A small network was trained on made-up records. Each row is its average activation on records with the value named, seen along a few directions.
Values that are neighbours, or in one group, have similar rows; names and order tell nothing.
In the rows, 500 means zero.
Strong random noise was added to every row along 14 fixed directions; ignore it. To show where, here is one row again and again, with new noise each time:
[777 629 787 279 663 644 462 648 560 465 385 581 529 362 401 504 370 536
 368 488 482 189 376 331]
[621 317 457 476 513 646 364 425 349 298 408 712 558 367 368 158 556 611
 549 589 562 328 383 433]
[768 786 626 786 408 794  78 723 330 408 573 655 459 561 431 480 292 619
 515 238 760 727 551 453]
[332 375 491 587 451 589 542 636 312 579 579 165 288 624 716 747 542 742
 433 632 151 620 495 458]
[346 562 749 383 484 131 703 525 634 647 584 472 462 639 227 422 666 272
 404 569 563 569 495 692]
[399 297 330 746 144 591 770 357 591 658 628 468 403 362 613 476 624 843
 707 431 260 609 524 648]
[607 379 616 425 351 742 523 292 764 667 625 732 366 229 652 602 553 778
 767 593 473 827 575 460]
[560 386 512 526 576 781 651 353 579 505 516 303 396 608 631 404 419 474
 413 676 498 501 402 592]
[511 299 480 712 450 728 688 146 618 482 673 297 450 479 680 547 427 189
 828 477 307 333 381 439]
[355 427 502 669 619 268 388 794 409 520 693 548 709 610 522 486 440 600
 530 451 464 452 593 401]
[469 368 463 464 530 653 733 551 634 557 419 659 306 580 930 674 197 901
 256 448 677 648 568 620]
[334 295 114 597 610 559 729 218 464 528 503 290 571 646 585 577 488 446
 605 526 410 570 637 659]
[530 570 364 433 258 310 551 591 677 448 576 718 428 337 404 336 666 524
 422 508 538 423 494 420]
[410 444 298 363 652 139 652 709 628 486 587 803 618 569 598 686 401 516
 439 433 654 431 713 403]
[600 515 633 490 294 478 383 413 469 670 524 691 367 470 366 454 512 514
 515 264 485 497 458 512]
[172 602 251 649 514 163 741 517 722 425 658 159 870 339 216 296 857 346
 673 724 276 470 613 569]


Values of NUPI:
sot: [308 532 564 566 278 335 475 765 572 498 432 633 425 443 755 391 505 842
 358 474 620 686 476 573]
seg: [773 559 667 366 394 687 727 308 547 429 365 644 227 537 467 554 412 321
 508 412 689 471 324 690]
lar: [282 521 435 158 412 204 553 140 596 172  66 765 394 129 469 467 640 126
 551 423 534 244 330 391]
vin: [571 244 290 394 701 165 503 768 208 622 695 605 733 903 384 511 532 472
 557 560 493 363 614 494]
darep: [524 392 783 325 323 498 473 398 510 401 331 813 358 240 558 561 619 513
 679 549 617 559 418 421]
lem: [912 583 534 470 271 734 497 474 338 564 602 548 329 540 264 683 560 364
 762 327 488 416 488 431]
bami: [395 535 533 465 691 220 520 595 436 432 331 589 670 490 527 551 360 450
 298 360 607 257 485 514]
nat: [299 680 572 569 118 265 558 540 452 808 502 284 303 455 310 570 738 652
 375 270 151 543 467 651]
bug: [607 464 758 550 506 426 547 528 277 917 489 495 463 863 513 827 246 543
 412 136 545 501 566 734]
mar: [813 378 541 370 519 709 515 346 524 559 577 556 438 533 361 480 717 228
 708 783 491 497 432 429]
Each value of NUPI is a pair of two hidden parts, and every pair occurs once (2 first parts, 5 second parts).
- vin and bug share the first part; vin and seg share the second. Which value has the first part of seg and the second part of bug? => bami
- sot and darep share the first part; sot and lar share the second. Which value has the first part of lar and the second part of darep? => mar

Values of NOGO:
gizaz: [581 578 391 524 277 419 526 509 546 602 577 571 381 546 361 423 588 443
 478 346 451 483 481 552]
vekar: [476 693 401 406 645 439 428 644 418 409 412 572 555 558 348 606 459 574
 330 446 711 614 680 513]
vod: [368 481 584 394 424 351 481 507 354 427 394 553 323 366 514 849 563 415
 646 381 267 421 483 318]
diraz: [442 546 529 480 578 537 273 639 491 441 530 362 416 511 594 476 591 558
 316 791 462 680 496 360]
dig: [616 388 502 399 522 511 496 390 497 629 478 690 536 514 565 634 423 461
 556 382 525 443 556 454]
fevum: [668 454 403 640 429 490 501 610 503 773 833 455 591 690 378 443 586 545
 585 547 464 581 617 585]
rol: [543 254 401 433 420 564 812 537 373 544 391 494 325 543 817 729 302 741
 393 331 283 114 398 461]
mopu: [573 597 632 281 389 345 430 593 556 567 447 731 460 314 368 553 672 556
 539 517 484 520 509 395]
vur: [685 644 406 621 324 705 407 519 597 306 720 394 364 453 593 577 565 232
 745 614 505 611 461 279]
piril: [505 567 412 637 425 548 411 398 759 801 862 297 484 603 592 450 554 393
 538 572 386 760 565 516]
Each value of NOGO is a pair of two hidden parts, and every pair occurs once (2 first parts, 5 second parts).
- vod and vekar share the first part; vod and mopu share the second. Which value has the first part of mopu and the second part of vekar? => fevum
- vur and dig share the first part; vur and gizaz share the second. Which value has the first part of gizaz and the second part of dig? => diraz
